Each row below holds a small network's activations on one input, seen along a few directions.
Each table varies a few parts of the input and shows all the possible inputs, shuffled.
A made-up example of a description, with smaller parts first: line(6) and (point or ring(11) or (values(3) and ring(5))).
Shared parts are said once, and a part with two or three values counts as separate values.

A family of inputs:
R1: [10 -12 17 6 3 20 -8 2 35 27 10 27]
R2: [3 13 -21 1 -7 -21 21 -10 -27 -37 -16 -28]
R3: [7 -11 20 3 2 21 -17 12 35 24 8 22]
R4: [8 -16 21 11 13 23 -13 -1 26 25 12 27]
R5: [9 -15 14 1 -4 28 -20 14 25 28 11 14]
R6: [-6 10 -9 1 -11 -17 25 1 -36 -35 -24 -24]
R7: [21 -29 -3 -21 0 -5 16 -8 -21 -21 -43 -6]
R8: [14 -16 20 13 11 21 -16 -1 15 21 15 33]
R9: [-17 24 10 34 0 11 -9 8 1 8 33 16]
R10: [-23 27 12 25 -15 21 -22 17 5 18 22 -6]
R11: [9 -13 21 2 -4 30 -29 9 20 31 4 11]
R12: [10 -23 -14 -49 14 -16 11 -20 -13 -12 -21 -6]
R13: [-16 16 -19 -26 5 -28 19 -10 -28 -27 -3 -25]
R14: [-24 24 11 33 3 13 -7 7 11 11 30 10]
R15: [-22 24 5 24 -14 19 -14 22 10 14 30 -2]
R16: [22 -23 -24 -38 15 -22 15 -20 -15 -9 -29 -7]
R17: [-22 29 8 28 -8 10 -2 10 20 13 29 11]
R18: [-24 29 11 25 -8 11 -10 20 21 10 26 5]
R19: [-6 4 -20 -8 -6 -43 16 -6 -28 -29 -15 -27]
R20: [-4 16 -29 -15 5 -35 22 -9 -30 -24 -10 -26]
R21: [30 -26 -17 -20 3 -9 13 -20 -11 -23 -35 -10]
R22: [21 -35 -15 -30 4 -31 8 -16 -13 -15 -34 -8]
Q: The inputs of R4 and R14 match in every part but one. If R3 is changed in the same way as R4 into R14, which row does it become?
A: R18
Q: Describe the family of inputs behind these rows.
A: values(2) and (line(5) or line(6))

A family of inputs:
R23: [24 -14 -12 -3 -9 5 24 1 -28 -23 -26 -8]
R24: [3 -10 25 16 -20 16 -27 20 17 8 8 1]
R25: [13 -3 -29 -30 -2 -21 -1 -6 -8 2 -20 -29]
R26: [-8 1 11 -11 18 27 -20 -11 15 25 34 20]
R27: [-3 -16 1 -21 -1 -13 9 -1 -31 -10 -35 -14]
R28: [0 -3 -13 -37 9 -23 28 -7 10 -17 -18 -8]
R29: [12 -26 -9 -13 -17 -17 0 0 -17 -28 -30 -22]
R30: [0 -8 8 17 20 -7 -9 -4 25 28 33 39]
R31: [6 -10 -16 -44 26 -10 5 -26 -20 -13 -5 -6]
R32: [-13 -1 32 10 -6 22 -18 18 4 25 2 13]
R33: [-15 8 12 -4 1 15 1 10 44 20 19 21]
R34: [11 2 15 29 -11 40 -7 24 7 12 9 21]
R35: [22 -10 -4 12 -4 -4 18 -23 -15 -28 -36 -13]
R36: [-43 53 3 41 -8 2 -3 19 -2 1 45 -9]
R37: [15 -19 -17 -17 24 -44 17 -23 -11 -10 -5 13]
R38: [7 4 22 45 -4 33 -12 0 21 7 -1 14]
R39: [-30 44 -25 6 -9 -35 23 -3 -38 -37 6 -31]
R40: [-1 9 -3 4 -8 16 -28 12 26 38 18 -1]
Q: The inputs of R32 and R27 match in every part but one. If R40 is changed in the same way as R32 into R27, which row does it become?
A: R25
Q: Describe the family of inputs behind these rows.
A: values(2) and (point or line(8))

A family of inputs:
R41: [-15 22 6 11 -23 9 12 14 -43 -28 -9 -21]
R42: [-16 26 1 36 7 -17 20 -9 37 0 27 24]
R43: [2 3 -31 -31 11 -43 1 -18 -11 -12 9 -18]
R44: [11 -25 0 -30 33 17 8 -26 15 8 9 34]
R45: [-34 32 -10 -8 10 -16 20 -5 -29 -17 26 -2]
R46: [31 -21 26 28 0 36 -16 -4 -9 14 -14 21]
R47: [13 -26 -1 -42 28 -21 9 -16 21 3 -10 20]
R48: [29 -37 19 -10 0 44 3 -8 3 -1 -26 10]
R49: [13 -9 9 7 34 10 -12 -21 2 22 21 45]
R50: [-28 9 10 -24 -39 41 -54 51 28 44 5 -29]
R51: [1 14 16 56 -29 9 10 11 24 -16 -7 6]
R52: [-11 8 -7 2 -17 -4 0 0 -43 -22 -28 -40]
R53: [17 -8 -18 -11 -21 -17 -7 3 -23 -23 -28 -35]
R54: [-23 42 -11 22 18 -6 26 1 5 -10 29 5]
R55: [-36 25 7 -44 -6 15 -44 26 38 60 45 -17]
R56: [11 -15 -28 -39 13 -39 18 -14 11 7 -7 0]
R57: [-26 19 -20 -17 17 -30 6 -19 -30 -12 9 -22]
R58: [24 -27 -16 -19 -18 -13 9 6 -1 -4 -44 -17]
R59: [17 -17 21 58 -13 14 -17 13 -3 4 5 14]
R60: [-1 -5 6 37 20 -12 -10 -7 9 15 40 36]
R61: [-6 30 5 40 -19 19 16 19 -9 -25 -5 -13]
R62: [28 -39 14 -22 -3 6 3 4 10 -7 -47 -1]
Q: Describe the family of inputs behind these rows.
A: values(2) and (point or ring(10))
Q: The inputs of R45 and R41 match in every part but the values(2) part. If R57 is changed in the same way as R45 into R41, which row does it become?
A: R52

A family of inputs:
R63: [-18 -2 28 21 -28 22 -21 39 12 16 1 2]
R64: [-25 31 3 10 -4 32 -11 12 27 15 44 9]
R65: [2 15 26 46 -12 43 -10 21 4 25 17 25]
R66: [23 -29 -20 -33 3 -20 8 -11 -6 -1 -18 -18]
R67: [-6 14 -38 -19 -5 -32 9 -4 -11 -12 -13 -28]
R68: [21 -21 -29 -32 1 -19 2 -10 2 0 -30 -12]
R69: [17 -4 2 44 -6 -18 32 -7 -1 -35 -19 13]
R70: [-4 6 -30 -19 -3 -34 14 -5 -18 -12 0 -34]
R71: [1 -3 25 -1 -1 21 -22 7 56 38 10 15]
R72: [4 -5 13 -1 1 44 -17 6 41 27 26 27]
R73: [14 -6 -24 -3 -22 -10 6 4 -20 -20 -42 -32]
R74: [21 -24 -6 -39 9 -19 4 -10 -15 -10 -15 -1]
R75: [-6 13 -23 -25 6 -34 1 -13 -26 -18 -6 -22]
R76: [6 -14 24 31 22 27 -36 -4 22 37 36 38]
R77: [7 -28 -5 -36 16 -13 13 -33 -19 -8 -21 5]
R78: [14 -9 -1 -9 -14 -10 8 4 -36 -31 -26 -20]
R79: [-20 33 10 26 5 19 -8 14 10 34 47 25]
R80: [17 -14 -15 -2 -20 -11 11 3 -27 -21 -30 -37]
R81: [14 -7 -8 -8 -11 -12 -2 -4 -34 -26 -35 -25]
R82: [0 -12 0 -6 -7 -4 17 -20 -40 -29 -33 -14]
R83: [6 -4 -3 -11 7 4 29 -3 -32 -35 -37 -17]
R84: [-4 15 -15 25 11 -41 35 -14 6 -27 11 14]
R85: [-40 18 12 3 -10 0 -19 32 20 25 32 4]
R86: [23 -22 -5 15 16 -28 28 -21 20 -15 -7 31]
R87: [-1 5 29 61 -2 38 -33 8 4 17 25 18]
R88: [-27 33 15 11 -6 9 -17 13 43 27 29 -3]
R89: [13 -19 -9 -41 29 -4 25 -17 -11 -15 -26 1]
R90: [-6 11 -16 -25 3 -32 11 -5 -27 -22 3 -18]
R91: [-3 13 19 28 -21 55 -13 19 21 6 14 8]
R92: [-21 8 -14 -23 10 -26 20 -28 -32 -20 -2 -11]
R93: [9 -3 20 17 11 32 -15 9 24 45 28 45]
R94: [21 -22 -13 -38 12 -20 -6 -18 -13 -7 -24 -6]
R95: [-14 17 -18 -28 23 -18 32 -11 -24 -27 -7 -14]
R96: [-23 23 14 42 16 15 -30 1 10 27 55 19]
R97: [-12 -20 22 -9 -5 12 -25 27 32 35 12 21]
R98: [-6 14 31 29 -24 32 -18 20 36 19 -1 -5]
Q: The inputs of R87 and R76 match in every part but one. If R63 is changed in the same way as R87 into R76, which row does it become?
A: R97
Q: Describe the family of inputs behind these rows.
A: values(3) and (point or line(5) or line(6))
Q: List by row number the other rows that have the values(3) part in common with R95.
A: R64, R67, R70, R75, R79, R84, R85, R88, R90, R92, R96

A family of inputs:
R99: [7 -5 -10 -9 13 -21 21 -15 -15 -16 -14 5]
R100: [5 -8 -19 -30 6 -24 4 -10 -9 -7 -10 -16]
R101: [3 -6 -14 -20 18 -21 22 -15 -9 -18 -8 -2]
R102: [6 -20 36 6 6 37 -32 10 30 38 15 33]
R103: [6 -5 -18 -33 11 -24 11 -18 -7 -14 -4 -6]
R104: [-27 18 14 28 -9 13 -14 14 24 17 36 12]
R105: [1 -7 -9 -24 -10 -7 7 2 -16 -7 -22 -22]
R106: [9 -9 -10 2 3 -21 17 -12 -19 -17 -17 0]
R107: [3 -9 -17 -29 0 -17 -1 -5 -12 -3 -21 -19]
R108: [13 -7 -6 9 -5 -14 13 -8 -22 -24 -19 -12]
R109: [-21 29 15 30 2 22 -14 3 16 21 29 9]
R110: [20 -19 22 21 -1 41 -21 9 47 37 12 35]
R111: [3 -2 -5 -11 -12 1 12 2 -18 -20 -26 -19]
R112: [-20 30 16 30 -13 13 -15 29 27 20 29 6]
R113: [9 -4 -7 2 -10 -5 6 -3 -21 -29 -23 -19]
R114: [-17 23 11 26 0 28 -17 16 5 22 41 16]
Q: Describe the family of inputs behind these rows.
A: values(2) or line(4) or ring(10)
Q: A walk changes only the ring(10) part. It starts at R100 and steps to R103. List the rest of the walk in order.
A: R101, R99, R106, R108, R113, R111, R105, R107

A family of inputs:
R115: [5 -13 -20 -31 30 -47 32 -31 3 -13 -7 14]
R116: [-8 1 -35 -49 9 -47 3 -11 -6 -4 1 -26]
R117: [-10 -1 34 26 -6 56 -42 7 29 53 34 26]
R118: [-5 4 37 21 4 54 -45 12 32 50 27 27]
R119: [-5 -7 24 20 -7 37 -18 26 60 45 38 42]
R120: [-6 -2 35 16 7 52 -34 25 30 42 37 41]
R121: [-24 42 -13 43 -7 -7 12 17 8 6 26 -7]
R122: [-1 4 31 27 -4 35 -40 17 61 51 23 26]
R123: [-5 0 -17 -46 -15 -1 9 -1 -33 -26 -36 -48]
R124: [-12 1 -27 -52 15 -29 -6 -13 -34 -4 4 -26]
R125: [20 -15 -8 -19 34 -11 38 -40 -23 -30 -24 16]
R126: [-8 -6 31 14 2 57 -23 21 30 43 41 43]
R127: [0 -1 -25 -44 -20 -19 17 2 -5 -25 -40 -47]
R128: [9 -14 -5 -33 -20 -1 11 6 -39 -26 -52 -40]
R129: [-4 -8 -26 -42 22 -57 15 -19 -3 -3 4 -3]
R130: [-24 38 1 49 -16 -10 5 11 7 -11 18 3]
R131: [-3 -2 27 21 -2 33 -29 30 60 44 33 40]
R132: [-10 9 -30 -51 -1 -13 -4 -6 -34 -16 -12 -42]
R133: [-21 44 6 32 -16 9 2 14 -23 -10 28 -7]
R134: [0 -1 39 18 7 53 -39 18 32 47 33 27]
R135: [-5 8 -39 -48 -7 -32 5 -4 -6 -15 -15 -42]
R136: [46 -30 -23 1 12 -22 28 -30 -6 -32 -29 5]
R137: [21 -34 3 -14 -15 -6 5 2 -44 -24 -57 -21]
R138: [-6 -1 28 32 -14 37 -38 12 58 54 30 25]
R139: [-28 40 9 47 -8 10 -1 8 -21 -13 21 3]
R140: [41 -40 -5 2 -2 -3 7 -15 -45 -29 -44 -7]
R141: [-16 42 -1 34 -22 -10 9 18 5 -8 25 -7]
R142: [44 -41 -13 5 -8 -21 15 -12 -17 -28 -48 -7]
R143: [-31 27 20 46 -3 10 0 4 -15 -21 26 -2]
R144: [25 -35 -5 -12 -21 -25 14 6 -15 -24 -61 -20]
R145: [-28 44 -5 41 0 13 5 13 -19 4 29 -7]
R146: [-8 -7 -18 -45 28 -40 7 -22 -30 -3 8 -3]
R147: [14 -16 -14 -31 -26 -19 19 9 -11 -26 -56 -40]
R148: [1 -12 -12 -33 37 -29 25 -35 -24 -14 -4 15]
R149: [4 -1 32 23 -1 34 -34 23 61 47 30 26]
R150: [23 -16 -16 -17 27 -29 45 -36 3 -28 -26 15]
R151: [43 -29 -15 -1 17 -4 19 -34 -34 -33 -27 6]
R152: [-28 26 13 48 -10 -9 6 8 13 -20 23 -2]
Q: Describe the family of inputs behind these rows.
A: values(2) and (line(4) or line(5) or ring(10))
Q: Which other rows does R119 become when the line(5) part takes its other values? List them by row number.
A: R122, R131, R138, R149
Q: Which other rows does R147 become when the values(2) part takes its other values? List them by row number.
A: R128
Q: Which other rows does R126 become when the line(5) part takes its other values? List them by row number.
A: R117, R118, R120, R134
Q: A walk changes only the ring(10) part. It starts at R129 and steps to R116. List the rest of the walk in order.
A: R135, R127, R147, R144, R142, R136, R150, R115
